m =
[[138 132 107 122 116 138 119 118 118 121 135 121]
 [136 129 111 128 116 135 114 124 109 126 139 121]
 [132 136 107 118 116 131 121 109 123 134 122 121]
 [134 127 119 134 119 132 109 127 104 133 138 122]
 [137 132 107 122 116 136 118 118 116 125 135 121]
 [136 134 106 118 116 135 121 113 122 126 129 121]
 [136 134 106 119 116 135 119 113 120 126 130 121]]
Rows and columns are counted from 0.
(0, 0) => 138
(2, 2) => 107
(6, 5) => 135
(0, 2) => 107
(3, 6) => 109
(4, 6) => 118
(5, 2) => 106
(2, 4) => 116
(5, 0) => 136
(6, 2) => 106
(2, 1) => 136
(5, 11) => 121
(4, 5) => 136
(1, 7) => 124
(5, 7) => 113
(6, 7) => 113
(4, 11) => 121
(6, 4) => 116
(6, 3) => 119
(3, 9) => 133
(2, 11) => 121
(6, 8) => 120
(1, 6) => 114
(1, 10) => 139
(4, 0) => 137
(3, 5) => 132

B = 150  123  113  111  117  118  144  136  126  139  148  150  135  141  152  115
B[-16] -> 150
B[1] -> 123
B[-11] -> 118
B[-1] -> 115

W =
[[125 130 131 127 132 136 125 131 122]
 [121 131 118 130 122 137 122 140 121]
 [133 126 132 125 132 138 129 127 123]
 [125 129 122 126 126 142 128 134 120]
 [138 138 128 135 131 108 123 123 124]
 [130 132 124 131 127 127 126 130 123]
 [127 132 124 133 124 116 126 127 129]
 [130 130 133 135 128 128 126 129 120]
 [126 132 130 134 125 114 121 129 131]
 [119 116 139 123 128 130 132 125 142]
 [131 129 120 130 123 128 126 132 126]
 [124 120 130 120 128 135 133 126 136]
 [137 123 132 132 127 133 132 124 123]
 [139 141 122 136 128 102 125 123 124]]
W[0,0] => 125
W[5,5] => 127
W[6] => [127, 132, 124, 133, 124, 116, 126, 127, 129]
W[4,6] => 123
W[3,5] => 142
W[3,0] => 125
W[5] => [130, 132, 124, 131, 127, 127, 126, 130, 123]
W[4,2] => 128
W[5,4] => 127
W[6,7] => 127
W[12,5] => 133
W[13,7] => 123
W[11,8] => 136
W[0,5] => 136
W[8,3] => 134
W[0,6] => 125
W[11,0] => 124
W[3] => [125, 129, 122, 126, 126, 142, 128, 134, 120]
W[4,0] => 138
W[:, 3] => [127, 130, 125, 126, 135, 131, 133, 135, 134, 123, 130, 120, 132, 136]
W[:, 0] => [125, 121, 133, 125, 138, 130, 127, 130, 126, 119, 131, 124, 137, 139]
W[0,3] => 127
W[2,6] => 129
W[6,2] => 124
W[:, 6] => [125, 122, 129, 128, 123, 126, 126, 126, 121, 132, 126, 133, 132, 125]
W[11,4] => 128
W[9,7] => 125
W[7,3] => 135
W[2,3] => 125
W[10,8] => 126
W[8,4] => 125
W[12] => [137, 123, 132, 132, 127, 133, 132, 124, 123]
W[1] => [121, 131, 118, 130, 122, 137, 122, 140, 121]
W[0,7] => 131
W[3,6] => 128
W[7,8] => 120

X =
[[135, 111, 119, 116, 109, 106, 147, 111, 146, 113],
 [151, 147, 128, 112, 138, 145, 103, 115, 144, 144],
 [139, 134, 121, 140, 129, 119, 114, 117, 130, 121],
 [150, 152, 113, 116, 143, 141, 110, 114, 147, 144],
 [148, 128, 130, 136, 140, 122, 108, 122, 138, 113],
 [148, 115, 106, 137, 106, 106, 151, 110, 146, 110],
 [109, 117, 148, 151, 126, 111, 113, 142, 111, 118],
 [129, 116, 143, 108, 110, 132, 143, 145, 124, 134],
 [144, 106, 107, 105, 106, 103, 150, 99, 150, 103],
 [125, 114, 150, 143, 110, 108, 109, 141, 108, 119],
 [105, 148, 119, 149, 150, 143, 142, 116, 107, 133],
 [123, 136, 120, 148, 138, 127, 144, 113, 120, 130],
 [138, 131, 113, 117, 142, 128, 135, 130, 129, 116],
 [102, 142, 124, 150, 151, 147, 152, 122, 109, 133],
 [139, 125, 117, 135, 125, 120, 139, 119, 147, 120],
 [125, 141, 109, 118, 117, 147, 155, 110, 138, 128]]
X[0][0]: 135
X[3][7]: 114
X[6][4]: 126
X[14][4]: 125
X[8][9]: 103
X[9]: [125, 114, 150, 143, 110, 108, 109, 141, 108, 119]
X[4][2]: 130
X[5]: [148, 115, 106, 137, 106, 106, 151, 110, 146, 110]
X[2][5]: 119
X[:, 4]: [109, 138, 129, 143, 140, 106, 126, 110, 106, 110, 150, 138, 142, 151, 125, 117]
X[6][1]: 117
X[7][0]: 129
X[12]: [138, 131, 113, 117, 142, 128, 135, 130, 129, 116]
X[10][6]: 142
X[5][5]: 106
X[2]: [139, 134, 121, 140, 129, 119, 114, 117, 130, 121]
X[8][3]: 105
X[0][7]: 111
X[14]: [139, 125, 117, 135, 125, 120, 139, 119, 147, 120]
X[7][9]: 134
X[6][5]: 111
X[8][6]: 150
X[0][1]: 111
X[14][1]: 125
X[15][5]: 147
X[8][5]: 103
X[:, 7]: [111, 115, 117, 114, 122, 110, 142, 145, 99, 141, 116, 113, 130, 122, 119, 110]
X[9][3]: 143
X[11][2]: 120
X[8][4]: 106
X[1][9]: 144
X[:, 9]: [113, 144, 121, 144, 113, 110, 118, 134, 103, 119, 133, 130, 116, 133, 120, 128]
X[11]: [123, 136, 120, 148, 138, 127, 144, 113, 120, 130]
X[3]: [150, 152, 113, 116, 143, 141, 110, 114, 147, 144]
X[3][4]: 143
X[4][9]: 113
